B = [ -1 -10 -14 -19  16   3  -5  13  39   4  -3  10]
B[0] = -1
B[10] = -3
B[9] = 4
B[4] = 16

M = [[16, 12, -16, -15, 21, -15, -13, 8, 4, -5, 5, 8, -8, 8, 14], [17, -28, -17, 18, 0, -11, 14, 2, -2, -9, 10, -4, 11, 2, 6], [-12, -6, -13, 3, -27, 15, -4, -7, -5, 12, -10, 2, 19, -7, -12], [-5, 6, -5, -2, 28, 3, -4, -25, 3, 4, -19, 0, -16, -25, -5], [5, 6, 24, 24, -4, 15, 4, -4, 7, 13, -2, -24, 14, -4, -1], [-2, 19, 3, -26, -9, 3, 8, 14, -26, -14, 9, -6, 21, 14, 1], [-18, 11, 12, -14, 5, -2, -26, -17, 3, -14, -8, -14, 4, -17, -8], [9, 2, -13, 24, -17, 13, -23, 15, 5, -4, 10, 11, 4, 15, -7], [-10, 7, 9, -13, -2, 0, 25, 12, -12, -11, 11, 16, -26, 12, -11], [7, -5, -15, -2, -20, -4, 7, 6, 6, 34, 4, 4, 0, 6, 9]]
M[-10,0]	16
M[-6]	[5, 6, 24, 24, -4, 15, 4, -4, 7, 13, -2, -24, 14, -4, -1]
M[6,-3]	4
M[7,-10]	13
M[3,12]	-16
M[5,10]	9
M[-7,-14]	6
M[-10]	[16, 12, -16, -15, 21, -15, -13, 8, 4, -5, 5, 8, -8, 8, 14]
M[-7,-11]	28
M[9]	[7, -5, -15, -2, -20, -4, 7, 6, 6, 34, 4, 4, 0, 6, 9]
M[0,4]	21
M[9,10]	4
M[8,13]	12
M[-8,7]	-7
M[-4]	[-18, 11, 12, -14, 5, -2, -26, -17, 3, -14, -8, -14, 4, -17, -8]
M[-6,6]	4
M[-4,-15]	-18
M[-8,13]	-7
M[:, -14]	[12, -28, -6, 6, 6, 19, 11, 2, 7, -5]
M[7,-2]	15
M[:, 0]	[16, 17, -12, -5, 5, -2, -18, 9, -10, 7]
M[5,0]	-2
M[:, 3]	[-15, 18, 3, -2, 24, -26, -14, 24, -13, -2]
M[-2,4]	-2
M[-4,9]	-14
M[9,7]	6
M[8,-6]	-11
M[-3,8]	5
M[8,12]	-26
M[7,-6]	-4
M[:, -11]	[21, 0, -27, 28, -4, -9, 5, -17, -2, -20]
M[9,-9]	7
M[-6,12]	14
M[-3,2]	-13
M[-8,-15]	-12

A = [70 27 93 49 92 62 17 24 16 49 50 59 83 11 76 78]
A[0] = 70
A[5] = 62
A[1] = 27
A[11] = 59

X =
[[-17   7 -36 -14 -12   8  -3]
 [-23  37 -22   7 -27 -10 -14]
 [-13  -6 -42 -24 -11  13  -9]
 [-15  24 -22  -1  -1  31  -6]
 [  2  14 -17  15 -19  16 -19]
 [-11  10 -28  -8 -29   4 -11]]
Indices start at 0.
row 0 col 0 -> -17
row 4 col 2 -> -17
row 1 col 3 -> 7
row 2 col 6 -> -9
row 3 col 5 -> 31
row 2 col 2 -> -42
row 5 col 4 -> -29
row 4 col 6 -> -19
row 4 col 3 -> 15
row 0 col 3 -> -14
row 3 col 6 -> -6
row 3 col 2 -> -22
row 4 col 0 -> 2
row 0 col 2 -> -36
row 1 col 1 -> 37
row 0 col 4 -> -12
row 5 col 1 -> 10
row 4 col 4 -> -19
row 3 col 4 -> -1
row 0 col 6 -> -3

data = array([  6,  33,  15, -27, -20, -24,   7, -10,  16,  21])
data[0] -> 6
data[2] -> 15
data[9] -> 21
data[1] -> 33
data[4] -> -20

arr =
[[ 11   4  12   4  -1   8  10  -3   0  16  -2  -8]
 [  7  -2   9   1  -6  16   2  -2   2  11  -2  -5]
 [ -8  15 -12   1  19 -10   6  12  -3  -6  11  26]
 [ 13   2  14   3  -5   8  11  -6  -2  19  -5 -14]
 [ -9  14 -12   1  18 -14   6  10  -4  -7  10  23]
 [ -2   5  -3   9  15  11  -6  21  20 -12  19  30]
 [ -3  15  -6   3  16 -20  13   4  -7   0   5  10]
 [-11  11 -14   0  16  -9   1  11  -1 -10  11  26]
 [  3  23  -1   6  21 -22  23   5  -9   9   6   9]
 [ -6  10  -9   7  20  -9   0  17  10 -14  16  27]]
Rows and columns are counted from 0.
(0, 0)	11
(6, 1)	15
(4, 11)	23
(1, 3)	1
(6, 3)	3
(8, 8)	-9
(3, 4)	-5
(4, 7)	10
(7, 10)	11
(9, 6)	0
(2, 2)	-12
(8, 0)	3
(6, 10)	5
(1, 11)	-5
(4, 9)	-7
(9, 5)	-9
(0, 11)	-8
(3, 11)	-14
(4, 10)	10
(5, 7)	21
(6, 2)	-6
(8, 3)	6
(0, 4)	-1
(2, 9)	-6
(9, 7)	17
(5, 3)	9
(2, 3)	1
(1, 0)	7
(5, 9)	-12
(8, 11)	9
(8, 2)	-1
(9, 2)	-9

m =
122	146	142	155	131	118	159	145	140	164	104	132	123	172	166	121
179	135	167	125	159	179	153	137	154	144	155	142	165	183	136	171
122	146	183	150	128	134	146	116	134	163	159	142	142	206	129	142
202	151	119	112	139	163	185	147	150	177	75	139	144	169	146	159
168	143	118	97	148	119	157	169	143	143	128	106	148	175	102	134
100	153	167	112	108	177	144	156	153	146	87	152	127	120	174	158
123	133	98	199	115	152	177	164	139	180	144	185	144	201	189	156
199	145	146	150	146	123	181	120	130	164	136	149	144	205	150	122
225	145	145	147	224	106	141	128	135	109	144	115	137	112	138	98
222	144	90	178	182	158	160	136	154	151	138	170	149	123	170	153
187	142	184	109	183	171	195	136	147	170	59	126	132	186	150	152
m[0, 0]	122
m[5]	[100, 153, 167, 112, 108, 177, 144, 156, 153, 146, 87, 152, 127, 120, 174, 158]
m[:, 4]	[131, 159, 128, 139, 148, 108, 115, 146, 224, 182, 183]
m[4]	[168, 143, 118, 97, 148, 119, 157, 169, 143, 143, 128, 106, 148, 175, 102, 134]
m[3, 2]	119
m[9, 15]	153
m[3, 4]	139
m[3, 13]	169
m[7]	[199, 145, 146, 150, 146, 123, 181, 120, 130, 164, 136, 149, 144, 205, 150, 122]
m[:, 8]	[140, 154, 134, 150, 143, 153, 139, 130, 135, 154, 147]
m[4, 1]	143
m[0, 4]	131
m[:, 0]	[122, 179, 122, 202, 168, 100, 123, 199, 225, 222, 187]
m[7, 11]	149
m[10]	[187, 142, 184, 109, 183, 171, 195, 136, 147, 170, 59, 126, 132, 186, 150, 152]
m[2]	[122, 146, 183, 150, 128, 134, 146, 116, 134, 163, 159, 142, 142, 206, 129, 142]
m[8]	[225, 145, 145, 147, 224, 106, 141, 128, 135, 109, 144, 115, 137, 112, 138, 98]
m[0]	[122, 146, 142, 155, 131, 118, 159, 145, 140, 164, 104, 132, 123, 172, 166, 121]
m[1]	[179, 135, 167, 125, 159, 179, 153, 137, 154, 144, 155, 142, 165, 183, 136, 171]
m[9, 12]	149
m[:, 15]	[121, 171, 142, 159, 134, 158, 156, 122, 98, 153, 152]
m[10, 4]	183
m[2, 14]	129
m[5, 13]	120
m[6, 5]	152
m[:, 13]	[172, 183, 206, 169, 175, 120, 201, 205, 112, 123, 186]
m[4, 12]	148
m[2, 7]	116
m[1, 4]	159
m[:, 11]	[132, 142, 142, 139, 106, 152, 185, 149, 115, 170, 126]
m[:, 14]	[166, 136, 129, 146, 102, 174, 189, 150, 138, 170, 150]

grid =
0.5	1.4	0.3	-1.2	1.5	-0.6	0.7	-0.7	1.2	1.8	1.2	2.4
0.5	1.8	-0.5	-0.6	-0.2	1.9	-0.9	0.0	0.2	-1.2	0.7	-0.8
0.2	2.0	-0.7	-0.6	-0.1	1.4	-0.7	-1.6	0.7	0.2	-0.2	-1.1
0.8	1.3	-1.2	-0.1	0.5	-1.6	1.6	-0.7	0.6	1.1	0.1	-0.7
grid[-4,-12]	0.5
grid[-3,-5]	0.0
grid[3,-2]	0.1
grid[3,-1]	-0.7
grid[2,8]	0.7
grid[1,2]	-0.5
grid[3]	[0.8, 1.3, -1.2, -0.1, 0.5, -1.6, 1.6, -0.7, 0.6, 1.1, 0.1, -0.7]
grid[-2,-5]	-1.6
grid[:, -10]	[0.3, -0.5, -0.7, -1.2]
grid[1]	[0.5, 1.8, -0.5, -0.6, -0.2, 1.9, -0.9, 0.0, 0.2, -1.2, 0.7, -0.8]
grid[0,-2]	1.2
grid[-2]	[0.2, 2.0, -0.7, -0.6, -0.1, 1.4, -0.7, -1.6, 0.7, 0.2, -0.2, -1.1]
grid[:, 6]	[0.7, -0.9, -0.7, 1.6]
grid[-2,1]	2.0
grid[:, 10]	[1.2, 0.7, -0.2, 0.1]
grid[-3,-4]	0.2
grid[:, -4]	[1.2, 0.2, 0.7, 0.6]
grid[3,-3]	1.1
grid[3,4]	0.5
grid[-2,-8]	-0.1
grid[2,-9]	-0.6
grid[:, 1]	[1.4, 1.8, 2.0, 1.3]

x =
[[5772 6114 5655 4970 6007 5352 5163 5676 5544 4917]
 [7356 7779 6382 2412 5442 4464 4611 7628 4437 1370]
 [6042 6338 5431 6686 4636 5649 5865 6494 5943 5788]
 [5427 6466 5338 4874 6818 5149 4474 5057 5866 4989]]
x[0][0]: 5772
x[1]: [7356, 7779, 6382, 2412, 5442, 4464, 4611, 7628, 4437, 1370]
x[2][3]: 6686
x[1][6]: 4611
x[2]: [6042, 6338, 5431, 6686, 4636, 5649, 5865, 6494, 5943, 5788]
x[0][8]: 5544
x[0][5]: 5352
x[3]: [5427, 6466, 5338, 4874, 6818, 5149, 4474, 5057, 5866, 4989]
x[1][5]: 4464
x[0]: [5772, 6114, 5655, 4970, 6007, 5352, 5163, 5676, 5544, 4917]
x[2][5]: 5649
x[3][5]: 5149
x[2][8]: 5943
x[0][7]: 5676
x[3][2]: 5338
x[2][9]: 5788
x[0][2]: 5655
